Each row below is a small network's average activation on inputs in which a field has the value named, seen along a few directions.
Related values have similar rows: they may be neighbours, one step apart, or belong to one group.
In the rows, 500 means zero.
Random noise pushes rows far along 8 fixed directions. That doesn't count. These rows show it; they differ only by the noise:
449 690 745 392 361 536 566 684 527 356 383 279 545 309 510 579 607 480 400
417 355 631 564 756 578 625 732 489 286 430 653 566 800 598 619 107 450 552
597 577 696 493 501 445 304 345 656 468 436 537 447 435 788 525 460 393 551
518 454 287 471 189 486 473 384 441 833 455 651 504 437 364 460 441 400 311
388 353 419 467 533 683 719 937 350 534 456 590 643 614 226 513 348 547 450
209 622 304 408 193 489 493 566 310 769 376 478 516  58 578 242 690 453 387
415 488 450 496 419 491 452 510 485 634 513 492 560 469 542 545 555 460 500
308 416 408 553 799 610 465 888 420 662 649 343 675 462 494 448 861 651 850
549 591 652 523 296 509 616 450 522 590 396 383 534 621 406 784 451 299 378
326 448 475 518 384 421 473 395 505 511 540 517 586 635 645 728 386 407 422


DUDAR, 10 values:
pid: 930 660 688 581 768 523 567 553 592 345 491 537 265 521 198 273 369 580 542
dopi: 298 406 546 189 214 705 227 474 669 396 694 654 835 458 841 795 670 558 591
keti: 362 587 585 585 515 466 511 190 419 667 516 507 494 654 792 779 524 133 683
seg: 521 608 342 483 426 450 516 368 629 485 628 322 497 491 316 493 704 704 414
veza: 733 500 738 564 850 586 624 588 472 268 317 504 410 784 566 555 306 391 755
noset: 791 482 626 413 439 513 473 393 544 502 548 511 392 496 344 455 660 582 446
vuf: 688 425 403 469 474 637 418 558 445 541 542 536 436 422 366 453 666 591 683
vido: 293 320 322 465 360 448 479 503 463 532 618 556 674 611 472 687 412 530 365
sifi: 467 553 599 510 463 504 313 335 586 476 428 578 491 430 700 554 463 377 526
boma: 533 481 713 583 550 572 588 408 470 469 473 458 409 563 509 529 615 368 653
A value of DUDAR combines one of 2 hidden first parts with one of 5 second parts; all combinations occur once.
Changing only the second part turns boma into seg. noset has the same second part as boma; what does that change turn noset into? -> dopi
Changing only the second part turns sifi into vuf. vido has the same second part as sifi; what does that change turn vido into? -> veza

LERIF, 18 values:
nivo: 548 487 488 509 626 572 790 696 448 298 394 473 527 777 224 596 262 537 426
tevi: 634 419 491 285 385 674 403 646 529 345 509 690 510 401 343 439 424 675 439
lavub: 439 396 401 443 302 537 527 568 496 515 484 550 605 522 279 567 404 527 288
pude: 444 451 378 459 302 550 494 326 411 682 534 715 462 398 515 416 526 370 499
marok: 327 584 564 503 447 442 738 649 312 438 424 364 510 472 380 587 426 433 347
tas: 673 506 525 517 520 303 326 234 630 308 663 359 410 472 557 527 651 667 479
von: 834 607 589 561 784 449 432 406 732 345 576 464 391 642 389 389 520 679 559
vizuv: 452 497 373 501 451 533 440 395 501 576 600 608 445 478 511 452 534 531 540
doga: 621 417 523 440 590 553 605 589 421 450 474 660 417 488 360 322 323 492 377
futo: 627 671 739 384 312 522 559 492 657 341 447 339 554 461 425 592 539 566 342
fele: 591 549 630 593 585 551 357 445 603 566 466 527 555 512 722 628 502 318 650
zat: 706 415 506 567 622 383 621 494 451 317 446 482 304 560 348 293 334 617 323
livas: 343 491 450 405 355 513 481 502 482 503 506 516 634 548 662 627 441 435 518
duga: 398 611 482 531 467 529 506 477 494 724 372 406 508 259 623 367 712 457 562
sozu: 618 468 443 457 501 492 312 559 567 570 617 556 514 382 388 424 519 607 487
temum: 650 382 223 579 578 593 536 551 454 897 435 702 458 517 364 306 455 440 587
pomat: 292 384 429 523 380 424 401 440 494 570 600 497 601 599 587 677 490 454 497
musan: 598 374 405 613 544 375 468 473 509 677 629 420 494 692 315 614 627 546 521
The values of LERIF form a network in which each value has 3 neighbours.
Which values are neighbours of sozu? Give them in the order they are listed. -> marok, fele, pomat
Which values are neighbours of livas? Give them in the order they are listed. -> nivo, futo, temum
Which values are neighbours of zat? Give them in the order they are listed. -> tas, doga, musan
Which values are neighbours of vizuv? Give them in the order they are listed. -> tevi, pude, von

VAP, 10 values:
bez: 356 577 552 366 175 551 575 325 478 539 628 474 581 591 480 804 646 414 394
beba:  86 435 387 563 458 457 730 634 161 452 350 440 467 435 577 380 470 452 474
ripi: 643 468 621 546 412 588 633 491 405 464 297 583 371 595 436 611 287 323 462
nugo: 379 448 264 492 150 582 573 525 447 771 379 662 577 592 200 602 289 376 245
meb: 620 455 357 557 890 563 281 492 561 484 634 743 379 341 589  61 537 669 796
pimat: 413 342 376 423 504 542 515 501 483 500 566 582 695 807 578 713 422 510 546
guz: 582 496 391 543 513 417 435 538 445 722 568 555 490 439 308 397 468 491 429
tage: 377 506 350 427 473 465 477 593 507 389 674 265 669 473 509 663 698 712 533
vip: 477 418 467 494 368 419 578 475 482 636 568 515 556 585 382 637 428 392 298
nemat: 210 162 413 388 457 569 308 610 629 344 818 654 827 695 654 775 490 733 522
A value of VAP combines one of 2 hidden first parts with one of 5 second parts; all combinations occur once.
Changing only the second part turns pimat into beba. tage has the same second part as pimat; what does that change turn tage into? -> ripi
Changing only the second part turns bez into nemat. meb has the same second part as bez; what does that change turn meb into? -> nugo
